A small network was shown many inputs. Here are its activations along a few directions, one row for each input.
Each table varies a few parts of the input and shows all the possible inputs, shuffled.
Descriptions start from the smaller parts, as in this example, which fits no table here: one of 4 places along a line, together with either a single point or one of 9 places around a ring or (one of 3 separate values, together with one of 5 places around a ring).
Shared parts are said once, and a part with two or three values counts as separate values.

Other details of the inputs shift rows strongly along two fixed directions, in all tables alike. That doesn't count.

Rows:
r1: [ 13   5  -2 -35 -74  29  25 -22 -19  -9 -10  -2]
r2: [  2  -9  21  35 -51   2  25  -1 -23 -10  10   3]
r3: [  8   5 -19 -22 -86  26   8  -8 -19  -6  -4  10]
r4: [-11   4  -2  25  57 -32 -14   3  39  -7  11  -6]
r5: [-23  11  16  76 -44 -24   4  -4  17  -9  11   6]
r6: [-24  -4  27  56   0 -28 -24  -2   9  38  43   6]
r7: [ -3   1  11  -5 -34  17  19 -18  -9  -4   2   1]
r8: [ -5 -12  23  52 -32 -19 -12  16  -4  31  34   7]
r9: [ -3  11   0 -33 -74  30  26 -10  -8 -12 -25   1]
r10: [  1  -4 -12 -33  25   2   0  -2 -13   1 -18   1]
r11: [ -2   6  21  41 -63   2  16 -28 -12 -13  16  -9]
r12: [ -1   8  -1  -6 -25  -6  15  -2  14  -9 -20  13]
r13: [ -7 -11  28  67 -27 -13  22   3 -15  -7  20   5]
r14: [  1  -4 -25 -35  21   2  -7   3 -11   4 -10   4]
r15: [  5  -1   8 -61  27  13 -13  -3  16  15 -23  10]
r16: [  3  -4   4 -13 -14  17  15  11 -20  -2 -19  -6]
r17: [ -5  -5   0  38  60 -18 -19  17   0   4  15  -9]
r18: [ 12  -3 -18 -54  30  11   5  -8  -9   4 -20 -11]
r19: [ 19   5 -15 -10  -5  19   3  13 -10  -1 -14 -15]
r20: [-11  -6  -4   5  55 -18  -5   0  -7   3   4   0]
r21: [-14  12  11  -7  57  -7  -3  -8  15  -6   3  -8]
r22: [-14  -3  16  83 -39  -4   2   8 -15   1  11   0]
r23: [ 17   3 -21 -77 -29  27  12  -8 -17  -4 -18  11]
r24: [-20   7  10  20 -44   6  14  -7   1  -6  -5   9]
r25: [  0 -16  29  20  57   1 -13   6   8  23  -5   4]
r26: [ 13  -2  13  26  60 -13  -2   3   1 -11  24  -8]
r27: [-15   8  -8  -7  52 -11 -24   3  19  -7  10   1]
r28: [ 12   4 -18 -20 -88  25   4 -12 -13  -5  -1   3]
r29: [  1   2  38  22 -54  -4  11 -12  17   8 -19  10]
r30: [  1   5  23  68 -32   2  10  -2 -16  -5   1 -13]
r31: [ 13  13 -11 -35  24  -6   2   0  22 -10 -16  -5]
r32: [ -9   8   0 -19 -15  -6 -25  14  14  29   5   7]
r33: [-28  10  17  62 -25 -14  -7  -9  14 -12  19 -13]
r34: [  8   1 -20  -2 -89  23   4  -3 -25   0 -21   5]
r35: [-10   8   4 -16  62 -18   5   1  24  -5  -6   1]
r36: [-13   0  14  61 -66  -2   0 -20  -5 -10  24  -7]
r37: [11 -5  8 -4 63 -3  6  5 -1 -6 16 -8]
r38: [ 6 -9  8 -4 61 -3  6  9 -4 -7 14 -2]
r39: [  2  -4 -11 -21  46  -9 -30  32   2  39   8   7]
r40: [  0   8  -6 -23  -7 -15 -18  17  26  28  -1  12]
r41: [  3  -7   1  34  58 -22 -14  13   4  -7  31  -2]
r42: [ 15  -5 -40 -54  26  10 -14   2  -3   2 -12 -12]
r43: [ 17  -1 -31 -44  24   9  -7  -4  -3   3 -15 -15]
r44: [ -3  -1   9  18 -30  10  13  10 -24  -5 -13   0]
r45: [  4   9 -22 -29 -77  11  19   1   5 -12 -28  15]
r46: [-12  12   3  -5  52  -9  -7  -8  17 -10   4 -10]
r47: [-25  -2  28  65 -32 -14   9 -18 -10  -5  23  10]
r48: [  5   8 -19 -77 -28  26  12   0  -7 -11 -32   7]
r49: [-13  10  -9  -8 -12   3  -9   0   7  -6  -2   6]
r50: [-32  -6  25  78  -5 -24  -2 -16  -1  -4  36   4]
r51: [  6 -26  35  22  52 -10  -8  -1  13  17  15   6]
r52: [ -1   0  16  21  66  -5  -2   7  -6   0   3 -11]
r53: [-12  11  -1   0  44  -9 -13  -8  20  -8   8 -12]
r54: [-18   6  13  23  56 -30   2  -1  23 -11   2   6]
r55: [-15   1  26  74  -6 -16  -3 -26   6  -7  35 -13]
r56: [  5 -10  -5  13  52 -12 -11  17  -2  -3  24   7]
r57: [  5   9 -25 -30  13 -11  -8   9  23  -9  -7   1]
r58: [-19  -9  14  64   1  -9  -3  10 -11   1  11   4]
r59: [ 21  12 -20 -71 -30  16  22  -3   8 -14 -36   2]
r60: [ -3  -3 -17   1  54 -13 -22   1   0   5   7  -5]
r61: [ 19 -19 -29 -65  34  11   3  21  -8  -5  -3  11]
r62: [ -7   3 -26 -59  26   7  -7   7  11  -7 -12  12]
r63: [  1  -6  -6  -4  -4  10  10  14 -18   1 -13   1]
r64: [ 18 -11  -4 -60  20  16  -9  -4   0  24 -27   4]
r65: [ 20  -4 -34 -46  29  16 -10  23  -7  -1 -13  -9]
r66: [ -2 -15  27  -3  55  -4 -16 -15  18  20  10   8]
r67: [ 11  -4 -19 -26 -89  18  -6   9 -18  36 -11   4]
r68: [ 23   5 -25 -49  19  12  -3  -9 -10   2 -19 -12]
r69: [ 26  -2  -1  10 -34  12  13   0  -9 -12   6 -10]
r70: [ -9   1  21  38 -60   6  21 -18 -22   0  -8  -8]
r71: [ 26  11 -37 -67 -34  19  12   1  19 -14 -33  -1]
r72: [ 14 -11  -2  23  21  -6  -6  10   0 -11  24  -6]
Description of these inputs: one of 6 places along a line, together with either one of 2 separate values or one of 10 places around a ring.
The inputs of r46 and r11 match in every part but the place on the line of 6. If r32 is changed in the same way as r46 into r11, which row does it become?
> r6
The inputs of r48 and r10 match in every part but the place on the line of 6. If r9 is changed in the same way as r48 into r10, which row does it become?
> r70
Change only the choice among 2 separate values in r51. List by row number the other rows that result.
> r8
List by row number the other rows that have the place on the line of 6 in common with r40.
> r4, r5, r12, r29, r31, r35, r45, r54, r57, r59, r71
Change only the choice among 2 separate values in r32. List by row number the other rows that result.
> r15
Start at r45 and move only the place on the line of 6, one step at a time. The first step leads to r62. Which rows follow, in order?
> r50, r14, r58, r61

Rows:
r73: [ -4   9  14 -10 -58  21   3 -21  12  -7 -14  -9]
r74: [ -3 -15  12 -15 -64   5 -12   3 -12  37  -5  34]
r75: [ -9  -1  12  78 -47 -13  13   0 -16 -16  27   8]
r76: [ 31 -29   7 -27  37  22   8  16 -29   7   8   7]
r77: [ -5  10   6   0 -16  22  16 -30  -7 -14 -18  -7]
r78: [ -7   3   0  -9  55  -9   8  -9   3  -9 -24  -7]
r79: [-14   9  25  47 -63  -1  14 -15  12  -6 -18 -13]
r80: [-16   3   8  23 -32 -11   4  -6  24   6  -5 -11]
r81: [-13 -10   7 -16  50 -16 -26  11   6  55  -9   5]
r82: [  3   0 -18  10   5   2 -21   5  -7  -4  17 -13]
r83: [ -8   9  15 -11 -53  20  14 -29   1 -12 -20 -11]
r84: [ 18  -1 -29 -37  37 -11 -22  35  14   4  -2   4]
r85: [-24   9  51  59  21 -32  10 -33  14  -2  25  -9]
r86: [-33   1  29  77  65 -11  -8 -21   2 -18  20  -8]
r87: [  1   7 -10   3  10  -2   0  11 -15  -9  24  -7]
r88: [ 11   6 -29  -5 -79  28  23  24 -18 -12 -17   4]
r89: [-25   8  55  93 -47 -26  10  -1  27 -14   9  -3]
r90: [-13  -2  -4  56  70 -44 -28   7  14  10  22 -14]
r91: [  4   1   4 -29 -24   0  12 -13  22  -9  -9  13]
r92: [-26   7  10  33  78 -36 -12   7  47   9  16  10]
r93: [ -10   -8   12   -3 -106   13    2   19  -14   40  -17   21]
r94: [ 23  -2 -39 -74  36  19  -1   9 -16 -14 -29  -9]
r95: [ 21   6 -32 -76  -9  26  15   2 -23 -17  -4  -4]
r96: [  6   6  -2  -8 -73  31  32   5 -12 -27 -33   8]
r97: [-27   5  25  92  66 -47 -29  13  38  11  36   4]
r98: [ -7  -7   5 -12  81 -16  -4   1   5 -25   8   6]
r99: [ 15   3 -28  -6 -80  21  12  24 -11  -7 -12   6]
r100: [  11   12  -16   -8 -104   14    2   -2   -9    6  -23   -1]
r101: [  5   2 -27 -13  11   4   0  15 -17  -7 -13 -16]
r102: [-31   3  49  82  39 -25   7 -18   2 -18  36  -6]
r103: [  2   2   5 -39  50  -9   8   2  21  -9 -24   2]
r104: [  5  -7 -11  -6 -50  13  21  -2 -24 -22  -3   2]
r105: [ 14   0 -28 -12 -21   4  -6  17 -15   1  -7 -11]
r106: [ -3  -3   1   7  36  -4   2   0  -3 -17 -16  -6]
r107: [-11  -1   6  10 -58  -7  14 -11  19  -4   6   6]
r108: [-24  10  21  30  79 -39 -20 -14  40  12  42  -1]
r109: [-17   6  13   8  83 -21  -2 -12  18   1 -10  -7]
r110: [ -4  -1   2  56 -31 -23 -10   1   3   0  24   7]
r111: [  18   -4  -17 -117   37   16  -29   20   -3   49  -12   28]
r112: [-12  -9  19  -6  29  -3 -40   0   2  45   5  12]
r113: [ 52 -21 -17 -78  14  45  16  16 -39  25  -6   1]
r114: [ 46 -25 -27 -84  54  35   2  28 -32  24 -31 -10]
r115: [-13   1  12  91 -82  -6 -14 -11  -1   4  26 -16]
r116: [-20   0  39  66  28 -32  20 -25   9 -16  14   9]
r117: [ -8  16   9  43 -30 -16  -7 -11   6   9  28   1]
r118: [-15   5  -3 -14  45  -6 -18 -14  31   7   7 -10]
r119: [  30    6  -56 -108   70   12  -19   23    1    1   11    0]
r120: [  0  12  11 -16 -86  23  37 -28 -22 -13 -16   1]
r121: [ 12 -25  30  41  67  -2  -3  27 -20  12  11  -3]
r122: [ -5   1 -11  -3   9  15  -1  -4 -16 -18   3 -15]
r123: [  8   3 -10   8 -73   2   3  -7   6  -3   3  21]
r124: [ -2   0 -20  -6  73 -11 -22   3  -9  -8  15 -15]
r125: [  3  11  -7  22 -93  12 -11 -17  -6   2  -6  -3]
r126: [  1  -2  -8  12 -38  16  22  17 -13 -20 -15  -2]
r127: [ 11  -6 -21   9 -49   3   2   5 -13  -8  10  13]
r128: [-10  -2  10  55  43 -39 -26   2  11   7  49  -6]
r129: [  6  -3   5 -30 -48   6  27 -23   6 -12 -24  13]
r130: [ 51 -24 -27 -81  11  53   3   8 -41  23 -23  -7]
r131: [ 19  11 -30 -91  61  19  17  11  12  -9 -41  12]
r132: [ -3   4  -1 -61  63  -7  -6  -7  32   0   7   4]
What do these inputs look like to the network?
> one of 5 places around a ring, together with either one of 2 separate values or one of 10 places around a ring
The inputs of r116 and r77 match in every part but the place on the ring of 5. If r107 is changed in the same way as r116 into r77, which row does it become?
> r118
The inputs of r105 and r127 match in every part but the place on the ring of 5. If r100 is changed in the same way as r105 into r127, which row does it become?
> r123
Start at r103 and move only the place on the ring of 10, one step at a time. The first step leads to r89. Which rows follow, in order?
> r92, r97, r84, r99, r88, r126, r96, r131
Start at r106 and move only the place on the ring of 5, one step at a time. The first step leads to r86. Which rows follow, in order?
> r102, r98, r96
Change only the place on the ring of 10 in r119. List by row number the other rows that result.
> r85, r87, r95, r102, r108, r117, r120, r128, r132
Change only the choice among 2 separate values in r121. List by row number the other rows that result.
> r93
